A small network was trained on invented records. Each row is its activation on one of them, seen along a few directions.
After each row come some of the record's fields: RIL, BIBEK, KIVIZ, GOS.
Not every record has every field; a missing one is left out.
The largest differences between rows may come from other fields.
In the rows, 500 means zero.
Random noise pushes rows far along 9 fixed directions. That doesn't count. These rows show it; they differ only by the noise:
[517 520 518 481 614 455 630 368 580 594 477 644 285 552 611 169 536 616
 511 275 497 327 422 622 368 482 373 235 517 592]
[406 575 290 378 385 447 442 379 591 481 489 390 360 646 489 297 572 618
 480 569 506 394 532 608 507 326 603 211 578 636]
[544 626 445 487 435 314 506 572 431 422 479 294 578 493 460 590 355 455
 402 515 509 355 674 556 444 398 590 460 597 308]
[778 519 355 576 349 379 395 507 443 430 441 600 380 424 378 244 543 439
 482 286 638 605 444 626 447 450 447 518 667 586]
[576 520 447 498 482 598 604 501 269 294 370 660 543 362 509 582 488 443
 608 283 546 422 515 565 427 445 378 329 559 340]
[280 486 612 497 449 585 616 471 515 378 612 511 436 402 536 589 540 431
 642 494 375 513 579 439 497 423 372 488 233 217]
[614 507 311 464 264 432 514 452 466 494 662 414 465 485 445 349 643 494
 479 546 477 605 457 529 524 554 537 496 374 503]
[558 456 470 563 326 678 508 307 394 510 481 654 289 512 343 358 610 354
 432 600 614 564 412 416 471 369 500 509 406 776]
[472 346 501 599 343 872 397 368 475 442 479 852 290 438 360 398 735 363
 568 551 574 785 311 377 561 407 375 640 352 828]
[609 452 339 507 366 531 434 490 573 440 578 678 360 441 495 188 704 579
 659 237 493 725 316 654 562 565 354 438 517 576]
[511 468 498 526 657 554 358 555 479 410 202 702 534 444 532 586 467 481
 395 496 599 374 586 450 340 344 434 511 659 629]

[748 556 426 505 675 259 494 688 534 677 431 479 670 513 638 406 431 625
 206 480 490 303 528 563 325 641 493 544 586 559]
(RIL zis; BIBEK vube; KIVIZ nenup; GOS suv)
[272 512 416 371 430 398 455 356 683 436 553 385 279 574 503 334 610 550
 622 551 466 484 581 531 497 318 517 300 394 446]
(RIL zis; BIBEK vube; KIVIZ mavi; GOS vabag)
[672 459 511 567 498 360 505 587 547 536 573 569 499 411 528 364 525 517
 478 328 497 590 457 537 459 652 389 682 458 447]
(RIL zis; BIBEK vube; KIVIZ sasof; GOS vabag)
[593 494 415 561 421 543 409 577 547 492 534 606 471 445 462 354 576 537
 555 367 493 658 389 611 571 540 405 532 539 561]
(RIL zis; BIBEK vube; KIVIZ nenup; GOS suv)
[220 457 589 494 558 589 386 485 587 252 399 596 401 373 525 635 538 421
 797 428 473 589 610 502 528 268 388 421 493 292]
(RIL faba; BIBEK vube; KIVIZ rukul; GOS suv)
[768 643 491 525 394 278 687 583 287 534 699 224 666 465 424 610 324 380
 470 352 484 518 495 625 555 701 637 546 571 194]
(RIL zis; BIBEK vube; KIVIZ mavi; GOS suv)
[519 580 378 423 415 458 556 537 406 362 428 409 654 514 493 590 430 555
 448 445 502 389 594 513 485 499 570 449 644 356]
(BIBEK vube; KIVIZ sasof; GOS suv)
[710 490 255 446 408 404 425 440 399 429 366 557 503 499 471 347 574 542
 420 463 637 467 508 541 431 457 569 423 673 639]
(RIL zis; BIBEK vube; KIVIZ sasof; GOS suv)
[340 476 272 331 593 549 272 429 631 393 274 553 487 594 570 456 595 699
 610 508 547 447 524 595 533 341 586 211 782 709]
(RIL zis; BIBEK vube; KIVIZ rukul; GOS suv)
[394 588 731 568 468 527 804 400 447 546 730 369 423 504 486 526 350 436
 597 422 395 429 523 526 578 528 482 460 337 218]
(RIL faba; BIBEK vube; KIVIZ nenup; GOS suv)
[700 547 634 624 609 304 542 521 624 666 627 498 395 507 479 260 396 491
 524 179 522 601 367 642 516 661 453 606 638 467]
(RIL faba; BIBEK vube; KIVIZ mavi; GOS suv)
[595 640 372 516 339 454 514 531 468 551 607 306 513 585 409 420 431 523
 434 529 493 488 470 636 601 479 615 398 583 540]
(RIL faba; BIBEK vube; KIVIZ nenup; GOS suv)
[634 512 556 577 542 574 530 557 446 656 437 567 611 534 468 559 426 461
 249 572 528 451 431 404 442 608 531 682 544 698]
(BIBEK vube; KIVIZ sasof; GOS suv)
[362 468 546 431 585 648 609 362 498 521 487 615 392 548 570 449 546 576
 624 411 463 431 415 538 510 506 432 276 471 550]
(RIL dofab; BIBEK vube; KIVIZ rukul; GOS vabag)
[483 592 520 472 479 496 714 445 380 558 581 332 582 584 541 595 391 508
 366 641 450 287 574 456 488 503 615 406 426 414]
(RIL faba; BIBEK vube; KIVIZ nenup; GOS suv)
[757 550 520 608 498 387 534 421 313 471 321 572 373 423 356 422 386 311
 412 377 719 368 553 536 309 371 471 460 620 576]
(RIL faba; BIBEK pud; KIVIZ rukul; GOS vabag)
[374 494 447 445 413 666 609 496 434 472 644 442 618 485 559 679 607 501
 512 719 360 510 506 441 564 558 517 473 233 429]
(RIL faba; BIBEK vube; KIVIZ nenup; GOS suv)
[464 537 819 626 696 293 506 575 669 558 563 397 460 480 525 545 273 427
 477 355 464 501 599 457 462 511 474 755 591 262]
(RIL faba; BIBEK vube; KIVIZ mavi; GOS suv)
[595 562 453 508 477 237 430 642 519 597 576 253 622 479 519 569 444 489
 389 656 455 449 618 593 479 569 607 551 480 432]
(RIL zis; BIBEK pud; KIVIZ nenup; GOS vabag)
[339 524 520 466 375 583 723 402 472 474 622 434 476 529 522 480 532 556
 514 605 401 364 543 380 474 473 427 394 208 343]
(BIBEK pud; KIVIZ nenup; GOS vabag)
[709 426 715 616 498 388 643 466 507 589 570 677 323 344 480 218 528 367
 466 248 525 587 441 422 338 634 300 746 349 385]
(BIBEK vube; KIVIZ rukul; GOS suv)
[607 560 747 567 800 361 661 422 444 630 327 549 418 595 550 452 224 485
 348 294 629 181 547 516 322 474 511 423 756 534]
(RIL zis; BIBEK pud; KIVIZ mavi; GOS vabag)
[667 493 262 436 283 454 361 566 464 415 493 442 573 460 381 448 624 495
 475 530 551 689 476 528 561 570 570 607 567 547]
(BIBEK vube; KIVIZ rukul; GOS vabag)
[619 565 448 531 500 413 432 579 496 695 542 302 638 625 479 578 428 522
 208 798 500 427 515 491 517 582 683 613 551 711]
(RIL faba; BIBEK vube; KIVIZ nenup; GOS vabag)
[780 665 598 719 446 382 484 596 538 736 587 414 386 654 325 255 263 440
 291 343 596 551 359 696 611 509 601 622 796 720]
(RIL faba; BIBEK vube; KIVIZ nenup; GOS suv)
[532 480 450 453 376 493 574 384 524 646 767 333 502 574 453 448 581 505
 515 614 436 673 379 465 645 691 653 590 366 548]
(RIL zis; BIBEK vube; KIVIZ mavi; GOS suv)
[613 545 634 628 441 484 675 402 566 699 759 500 302 549 452 199 465 503
 544 296 462 594 313 641 597 647 457 524 456 562]
(RIL faba; BIBEK vube; KIVIZ nenup; GOS suv)
[354 515 465 506 404 791 456 592 422 206 384 617 656 506 436 710 419 575
 625 373 508 583 502 459 675 400 479 560 711 391]
(BIBEK vube; KIVIZ nenup; GOS suv)
[244 485 553 432 469 766 656 512 424 442 645 502 621 472 557 745 575 494
 643 635 322 497 472 433 544 540 450 435 187 329]
(BIBEK vube; KIVIZ sasof; GOS suv)
[490 459 379 424 395 330 563 398 468 291 399 571 428 368 552 313 601 551
 527 441 533 354 691 374 274 346 356 429 345 223]
(BIBEK vube; KIVIZ nenup; GOS suv)
[475 551 738 586 609 598 634 481 440 681 556 467 459 590 451 628 356 361
 385 560 500 412 439 472 495 526 545 525 451 600]
(RIL zis; BIBEK pud; KIVIZ mavi; GOS vabag)
[499 405 548 489 535 558 524 487 536 606 624 543 492 476 545 466 603 519
 572 493 441 629 380 452 543 671 451 543 355 522]
(RIL dofab; BIBEK pud; KIVIZ mavi; GOS vabag)
[495 549 333 417 533 148 342 619 728 533 451 346 488 546 614 313 536 664
 336 586 466 324 684 583 351 408 502 426 505 482]
(RIL zis; BIBEK pud; KIVIZ nenup; GOS vabag)
[299 525 526 474 404 818 613 548 552 341 527 666 420 524 521 407 554 638
 730 232 407 569 381 595 681 456 313 301 510 410]
(BIBEK pud; KIVIZ nenup; GOS vabag)
[398 679 663 512 607 469 615 529 537 571 546 306 509 659 481 549 173 580
 563 253 457 361 497 698 659 482 613 322 825 353]
(RIL dofab; BIBEK vube; KIVIZ rukul; GOS suv)
[556 525 594 583 604 647 506 463 313 471 276 617 508 539 436 677 351 391
 424 508 653 363 508 513 468 385 558 442 731 703]
(RIL faba; BIBEK pud; KIVIZ sasof; GOS vabag)
[640 418 388 451 436 594 673 367 385 552 601 648 487 475 555 350 692 532
 483 453 489 535 342 433 450 678 437 455 310 579]
(RIL zis; BIBEK vube; KIVIZ rukul; GOS suv)
[458 591 617 516 533 681 736 403 356 612 545 547 437 594 467 480 400 487
 536 445 478 332 382 634 501 502 511 272 477 570]
(BIBEK vube; KIVIZ nenup; GOS suv)
[555 463 474 505 667 452 362 566 575 525 359 577 553 494 566 516 502 556
 462 484 550 487 495 518 446 521 487 528 644 641]
(RIL faba; BIBEK vube; KIVIZ rukul; GOS vabag)
[613 484 448 478 521 421 541 556 343 445 454 472 624 373 548 608 501 457
 510 497 513 425 568 471 396 553 455 428 443 334]
(RIL zis; BIBEK pud; KIVIZ rukul; GOS vabag)
[550 472 314 410 552 233 352 399 591 391 281 588 300 448 565 226 657 530
 516 468 620 390 627 569 267 290 425 289 544 543]
(RIL faba; BIBEK vube; KIVIZ rukul; GOS vabag)
[623 531 469 523 323 416 601 319 414 659 548 460 312 537 390 260 529 384
 347 639 565 414 468 449 363 434 552 455 332 669]
(BIBEK vube; KIVIZ sasof; GOS suv)
[430 521 545 485 617 460 438 635 617 630 462 445 643 551 579 579 429 577
 354 633 419 402 534 446 439 542 531 592 498 548]
(BIBEK vube; KIVIZ sasof; GOS suv)

Which values does each new row have?
[661 350 388 566 372 512 294 567 453 376 411 740 488 313 413 392 708 445
 514 537 598 687 484 422 383 482 341 729 385 587]
(BIBEK pud; KIVIZ nenup; GOS vabag)
[393 475 376 426 498 430 300 438 653 464 386 481 369 575 485 400 612 514
 465 679 571 501 574 457 460 286 563 436 511 673]
(RIL faba; BIBEK vube; KIVIZ mavi; GOS vabag)
[663 445 358 474 428 323 421 404 398 400 417 494 446 371 453 444 615 400
 545 541 624 524 588 498 370 454 511 468 478 490]
(RIL faba; BIBEK pud; KIVIZ rukul; GOS vabag)
[470 568 662 559 592 507 728 533 576 571 659 505 483 541 609 383 370 629
 552 220 382 432 428 578 567 623 384 463 503 300]
(RIL faba; BIBEK vube; KIVIZ nenup; GOS suv)
[313 342 677 555 577 631 440 543 477 303 457 664 521 234 545 786 608 320
 749 558 452 665 602 329 471 442 296 654 223 228]
(RIL faba; BIBEK pud; KIVIZ rukul; GOS vabag)
[628 566 605 575 499 268 585 494 479 618 553 443 388 460 445 337 427 378
 390 478 528 370 558 542 285 463 464 541 382 416]
(BIBEK vube; KIVIZ sasof; GOS suv)
[189 509 734 554 568 579 474 400 746 482 488 546 243 615 451 400 384 504
 569 414 501 499 554 442 578 254 472 546 558 489]
(RIL zis; BIBEK vube; KIVIZ rukul; GOS suv)
[307 507 550 499 525 656 524 445 563 497 467 557 401 589 532 495 506 543
 511 599 477 429 503 482 550 360 476 392 441 604]
(RIL faba; BIBEK vube; KIVIZ nenup; GOS vabag)
[589 426 424 467 509 343 452 527 496 461 528 446 615 367 545 577 595 479
 493 598 488 565 586 416 419 619 488 667 362 378]
(RIL faba; BIBEK vube; KIVIZ rukul; GOS vabag)
[542 583 285 425 373 393 453 413 520 482 467 415 378 580 480 250 537 606
 479 483 541 386 526 647 476 361 564 215 630 606]
(RIL zis; BIBEK vube; KIVIZ nenup; GOS suv)
[717 486 306 460 393 455 508 409 415 553 393 498 583 546 454 373 546 578
 211 677 609 384 527 337 369 543 611 598 542 733]
(BIBEK vube; KIVIZ nenup; GOS suv)
[545 557 613 581 630 591 490 659 471 560 501 524 638 505 496 688 350 466
 529 347 472 565 394 629 613 615 522 553 697 509]
(RIL zis; BIBEK vube; KIVIZ rukul; GOS suv)
[358 528 476 492 556 549 351 533 569 451 376 494 498 515 524 581 483 518
 532 616 498 449 581 553 520 323 539 386 600 586]
(RIL faba; BIBEK vube; KIVIZ nenup; GOS suv)
[439 512 642 608 540 418 298 627 599 502 431 447 470 499 427 629 382 381
 438 593 541 552 611 514 523 364 550 694 609 539]
(RIL zis; BIBEK pud; KIVIZ sasof; GOS vabag)
[483 529 290 388 368 508 517 464 421 489 551 403 530 524 532 486 636 561
 515 669 444 454 501 583 531 499 551 261 389 521]
(RIL zis; BIBEK vube; KIVIZ nenup; GOS vabag)
[574 461 395 497 451 413 378 489 522 376 387 613 384 453 488 325 577 531
 569 352 594 539 521 582 459 405 427 437 626 538]
(RIL zis; BIBEK pud; KIVIZ sasof; GOS vabag)
[489 536 480 528 418 534 441 593 486 516 595 400 597 507 459 627 478 474
 511 586 440 616 480 576 648 548 590 575 528 488]
(RIL zis; BIBEK vube; KIVIZ nenup; GOS suv)
[263 578 560 402 570 708 643 364 423 470 452 420 527 694 499 703 351 537
 531 548 495 331 516 484 624 386 677 276 647 513]
(RIL zis; BIBEK vube; KIVIZ mavi; GOS suv)
[618 414 257 391 338 606 600 384 294 447 519 655 512 429 509 379 783 494
 511 599 525 493 412 442 358 545 450 367 225 588]
(BIBEK vube; KIVIZ sasof; GOS suv)
[532 421 539 492 527 334 453 514 568 452 546 549 425 367 539 416 590 461
 626 366 478 640 515 508 443 565 382 606 408 307]
(RIL dofab; BIBEK vube; KIVIZ mavi; GOS vabag)
[434 399 592 411 722 685 793 330 330 627 528 600 643 460 682 734 606 459
 469 717 421 330 466 280 365 687 491 416 147 487]
(RIL faba; BIBEK vube; KIVIZ mavi; GOS suv)
